These are the activations of a small neural network, seen along a few directions. Each row is one input.
Each table varies a few parts of the input and shows all the possible inputs, shuffled.
A made-up example of a description, with smaller parts first: one of 6 places along a line, together with either a single point or (one of 2 separate values, together with one of 5 places around a ring) or one of 11 places around a ring.
Shared parts are said once, and a part with two or three values counts as separate values.
In the rows, zero is written as 128.

Other details of the inputs vary at random and push rows far along two fixed directions, the same in every table; ignore that.

A family of inputs:
row 1: [148 107 121 103 122 101 149 121 132 102 158]
row 2: [131 111 130 102 111 116 145 127 151 100 146]
row 3: [140 124 130 111 115  94 133 134 165 104 146]
row 4: [117 112 137 107  66 155  67 131 107 221  77]
row 5: [151 132 122 111 110 108 143 127 118 124 164]
row 6: [147 141 133 129 106 106 130 140 156 117 169]
row 7: [144 128 130 117 102 123 150 131 144 104 180]
row 8: [109 164 109 177 243 145 185 117 134  68 105]
row 9: [158 109 138 134 109 145 109 112 124 161 133]
row 10: [130  85 136 112 100 142  86 111 142 178  80]
row 11: [129 122 132 117 136 120 148 126 134  91 144]
row 12: [ 97 169 117 162 194 140 173 140 129  62 142]
row 13: [142  97 123 112 113 128 142 121 135 127 131]
row 14: [133 100 147 125  80 155  57 116 110 223  75]
row 15: [148 125 131 128 107 100 135 139 160  98 171]
row 16: [164 119 123 100 118 115 159 109 153 114 152]
row 17: [ 77 183 126 173 216 131 126 145 121 102  80]
row 18: [128 143 142 148 117 123  98 141 129 144 135]
row 19: [142 110 116  97 117  99 153 123 146 102 156]
row 20: [ 93 195 110 179 222 145 161 138  92  94 126]
row 21: [ 76 161 121 188 212 173 121 129 111 136  63]
row 22: [150 126 124 115 105 138 140 127 127 140 153]
row 23: [125  91 137 105  92 143  88 122 111 180  88]
row 24: [129 128 128  98 102 115 146 130 143 107 150]
row 25: [ 63 158 124 140 151 172  84 137  89 193  30]
row 26: [132 148 126 116 121 118 161 134 140 100 166]
row 27: [151 124 120  97 111  99 150 123 125 107 165]
row 28: [126 115 144 129  89 142  98 132 117 153 137]
row 29: [129 128 141 116  94 108  91 136 135 148 119]
row 30: [138 111 119 130 143 110 150 122 124  97 147]
row 31: [158 109 126 119 116 125 156 123 122 109 171]
row 32: [111  99 152 141  72 133  39 142 123 193  88]
row 33: [131 154 126 117 128  98 141 139 154 101 145]
row 34: [147 112 122 115 112 128 154 127 133 115 160]
row 35: [ 90 119 151 130  79 157  50 138  97 210  71]
row 36: [155 126 124  97 113 121 154 120 119 120 151]
row 37: [158  95 133 114 126 126 130 105 141 128 126]
row 38: [129 101 127  98 102 133 119 123 131 154 108]
row 39: [124 116 139 145 126 114 101 135 138 128 113]
row 40: [125 125 124 109  89 122 106 133 120 166 124]
row 41: [ 55 176 118 177 181 169  89 146  88 171  57]
row 42: [145 100 116 112 117 102 152 122 144  99 158]
row 43: [150 112 133 128 104 146 111 115 137 164 127]
row 44: [137 123 120 134 136 116 146 129 118 100 161]
row 45: [109 131 119 109 113 121 114 131 120 148 109]
row 46: [146 149 131 118 106  97 135 141 156 119 161]
row 47: [ 91 165 107 163 194 136 153 140 113  94 121]
row 48: [145 111 134 125 109 122 143 129 133  93 173]
row 49: [163 133 126 107 112 125 154 123 117 128 161]
row 50: [171 115 128 105 121 115 154 106 139 113 156]
row 51: [ 95 167 113 173 233 152 174 129  99  85  99]
row 52: [132  67 145 133  92 152  60 109 121 197  67]
row 53: [ 72 171 129 151 178 150 124 138  99 121  83]
row 54: [ 58 192 137 184 180 153  70 154  95 177  44]
row 55: [135 102 129 117 111 119 145 126 150  97 149]
row 56: [124  90 141 126  97 133 101 126 127 137 116]
row 57: [165 128 125 114 118 124 151 113 146 131 152]
row 58: [139 125 127 132 133  98 145 134 163  89 150]
row 59: [111 174 115 190 246 151 181 122 114  71 123]
row 60: [163 126 127 119 113 133 150 123 118 126 170]
Each input here is: one of 2 separate values, together with one of 5 places along a line, together with one of 6 places around a ring.
Question: The inputs of row 3 and row 17 match in every part but the choice among 2 separate values. If row 55 is changed in the same way as row 3 into row 17, which row does it become?
Answer: row 56
Question: The inputs of row 6 and row 18 match in every part but the choice among 2 separate values. If row 12 is changed in the same way as row 6 into row 18, which row does it become?
Answer: row 48
Question: Which other rows does row 9 become when the choice among 2 separate values takes its other values? List them by row number.
Answer: row 43
Question: A walk changes only the place on the line of 5. It starts at row 3 and steps to row 2. List the rest of the walk in order.
Answer: row 19, row 38, row 10
Question: Which other rows does row 59 become when the place on the ring of 6 takes its other values? List them by row number.
Answer: row 9, row 14, row 37, row 50, row 52
Question: Which other rows does row 13 become when the choice among 2 separate values takes its other values? List them by row number.
Answer: row 51
